A small network was shown many inputs. Here are its activations along a few directions, one row for each input.
In each table, some parts of the input vary, and every possible input appears once, in random order.
Descriptions start from the smaller parts, as in this example, which fits no table here: one of 2 separate values, together with either a single point or one of 9 places around a ring or (one of 5 places around a ring, together with one of 6 places along a line).
Shared parts are said once, and a part with two or three values counts as separate values.
In the rows, zero is written as 128.

Other details of the inputs shift rows strongly along two fixed directions, in all tables alike. That doesn't count.

Table:
row 1: [124 124  92 115 140 136 120 113 124 151  99]
row 2: [119 104 109 116 150 136 108 124 111 145 101]
row 3: [131 111 124 107 149 148 160 115 103 157 136]
row 4: [ 95 115 131 104 137 170 144 113 105 143 133]
row 5: [134 135  90 110 152 140 119 120 121 154 124]
row 6: [141 114 194 123  84  95 138 133 160 119 165]
row 7: [110 167 135 229 111 143 199 191 147  20 127]
row 8: [123 114 114 110 156 142 111 103 109 136 116]
row 9: [103 132 127 105 135 167 148 115  97 154 139]
row 10: [139 124 176 125  65  88 145 147 168 131 142]
row 11: [143 139 169 129  74  83 100 148 164 126 122]
row 12: [ 96 143 105 236 159 172 205 182 117  15 123]
row 13: [105 133 114 105 126 166 148 131 101 159 129]
row 14: [120 107  99 118 150 134 110 109 119 145 112]
row 15: [140 147 155 126  78  81 105 136 181 125 139]
row 16: [131 135 103 109 162 140 120 104 116 148 133]
row 17: [137 132  94 115 148 139 116 117 112 155 118]
row 18: [115  87 116 110 141 142 152 122 114 153 121]
row 19: [153 147 182 128  92  87  98 135 146 125 150]
row 20: [133 111 111 106 139 147 158 130 107 163 127]
row 21: [135 131 107 114 158 139 117 101 108 148 127]
row 22: [134 132  97 112 144 137 115 121 105 152 112]
row 23: [117 108 102 116 147 133 110 113 111 142 106]
row 24: [151 151 176 128  87  83  99 125 148 121 156]
row 25: [142 137 174 123  97  88  98 121 173 113 163]
row 26: [145 134 178 128  93  87  95 119 164 113 157]
row 27: [144 130 188 128  93  90  93 134 156 112 145]
row 28: [136 128 104 113 148 141 114 133 104 155 107]
row 29: [116 111  96 113 154 135 113 111 128 144 118]
row 30: [128 157  78 238 171 148 182 175 123  15  90]
Each input here is: one of 5 places around a ring, together with either one of 2 separate values or one of 4 places along a line.
Changing only the place on the ring of 5 turns row 21 into row 1. The same change can be made to row 3. Which row results?
> row 10
A walk changes only the place on the ring of 5. It starts at row 7 and steps to row 12. List the rest of the walk in order.
> row 4, row 9, row 13
Change only the choice among 2 separate values in row 13. List by row number the other rows that result.
> row 20

Table:
row 31: [132 154 127 144 126 124 141 151 125 126 130]
row 32: [148 127 140 150 146 120 121 114 130 103 128]
row 33: [ 97 131 144 141 118 144 144 141 132 111 134]
row 34: [ 95 110  47  52 197 197 131  84  63 232  88]
row 35: [132 140 129 134 109 135 147 151 123 112 119]
row 36: [137 125 135 135 125 133 156 147 138 117 130]
row 37: [140 143 137 141 139 121 113 130 117  99 125]
row 38: [142 126 129 144 140 126 128 142 132 114 148]
row 39: [153 101 225   4   6  52  63 100 173 240 165]
row 40: [109 111 115 152 118 111 114 146 150 105  92]
row 41: [135 153 126 152 118 124 140 138 122 125 123]
row 42: [146 120 128 143 134 121 128 141 123 109 143]
row 43: [138 130 142 142 154 124 124 119 140 102 140]
row 44: [138 128  96 154 130 105  92 143 150 108 105]
row 45: [120 148 130 135 115 144 149 144 139 116 128]
row 46: [126 149 125 144 131 137 122 139 133 112 147]
row 47: [136 146 124 153 123 133 118 134 123 114 135]
row 48: [135 128 129 145 139 130 131 134 139 112 152]
row 49: [108 128 143 150 110 140 141 136 123 112 123]
row 50: [107 109 140 141 124 129 151 124 134 103 141]
row 51: [137 149 138 142 145 126 113 131 127 104 130]
row 52: [129 151 138 142 145 131 115 123 134 103 135]
row 53: [132 129 101 146 115 111 119 149 158 110  86]
row 54: [108 123 143 141 113 135 142 148 116 107 125]
row 55: [129 127 134 136 124 138 158 140 145 115 133]
row 56: [136 127 120 144 136 123 129 123 135 105 154]
row 57: [144 132 129 152 127 117 149 133 128 125 128]
row 58: [141 133 131 144 136 117 150 146 131 125 135]
row 59: [151 123 222   6   4  46  21  97 165 245 181]
row 60: [116 106 147 150 120 133 149 131 129 111 128]
row 61: [127 148 117 143 127 129 120 127 129 106 148]
row 62: [136 136  98 155 125  96 114 147 150 118  92]
row 63: [131 145 129 143 107 140 146 139 130 117 117]
row 64: [105 109 148 142 127 137 152 136 138 110 139]
row 65: [ 96 110  39  52 193 188 130  72  60 225  90]
row 66: [136 148 126 143 120 119 141 150 116 121 125]
row 67: [128 147 131 135 115 140 147 152 133 117 124]
row 68: [130 151 130 141 141 123 114 112 130  96 136]
row 69: [113 107 148 142 128 133 150 144 131 111 135]
row 70: [141 130 109 152 143  99  86 128 151  97  93]
row 71: [ 76  84  65  51 189 207 129  90  57 221  85]
row 72: [144 127 129 143 130 112 150 145 122 120 130]
row 73: [109  83  53  48 222 185 111  47  67 205  96]
row 74: [109 102  57  58 208 195 100  59  55 213  77]
row 75: [134 134 123 144 132 113 151 127 134 116 141]
row 76: [122 148 122 135 111 136 148 133 135 108 130]
row 77: [133 135 131 144 135 122 152 138 138 123 139]
row 78: [134 147 125 145 131 133 120 147 126 114 142]
row 79: [149 122 141 141 148 114 122 125 123  98 130]
row 80: [145 128 142 142 155 119 122 126 133 104 135]
row 81: [ 99 131 136 141 114 136 142 130 128 104 136]
row 82: [140 124 133 144 116 133 155 135 136 116 122]
row 83: [145 125 127 153 132 126 127 129 129 113 141]
row 84: [130  83 242   8   6  50  55  95 168 238 172]
row 85: [131 127 126 135 120 129 157 128 141 107 136]
Changing only one part turns row 58 into row 38. The same change can be made to row 72. Which row results?
> row 42
Changing only one part turns row 40 into row 62. The same change can be made to row 64. Which row results?
> row 77
What is each input in this table made of?
> one of 5 places along a line, together with either a single point or (one of 2 separate values, together with one of 5 places around a ring)
Change only the place on the ring of 5 in row 45. List by row number the other rows that result.
> row 35, row 63, row 67, row 76
Change only the choice among 2 separate values in row 39. List by row number the other rows that result.
> row 35
Which other rows agree with row 74 in the place on the line of 5? List them by row number.
> row 32, row 37, row 43, row 51, row 52, row 68, row 70, row 73, row 79, row 80
A walk changes only the place on the line of 5. It starts at row 60 and steps to row 82. List the rest of the walk in order.
> row 57, row 83, row 32
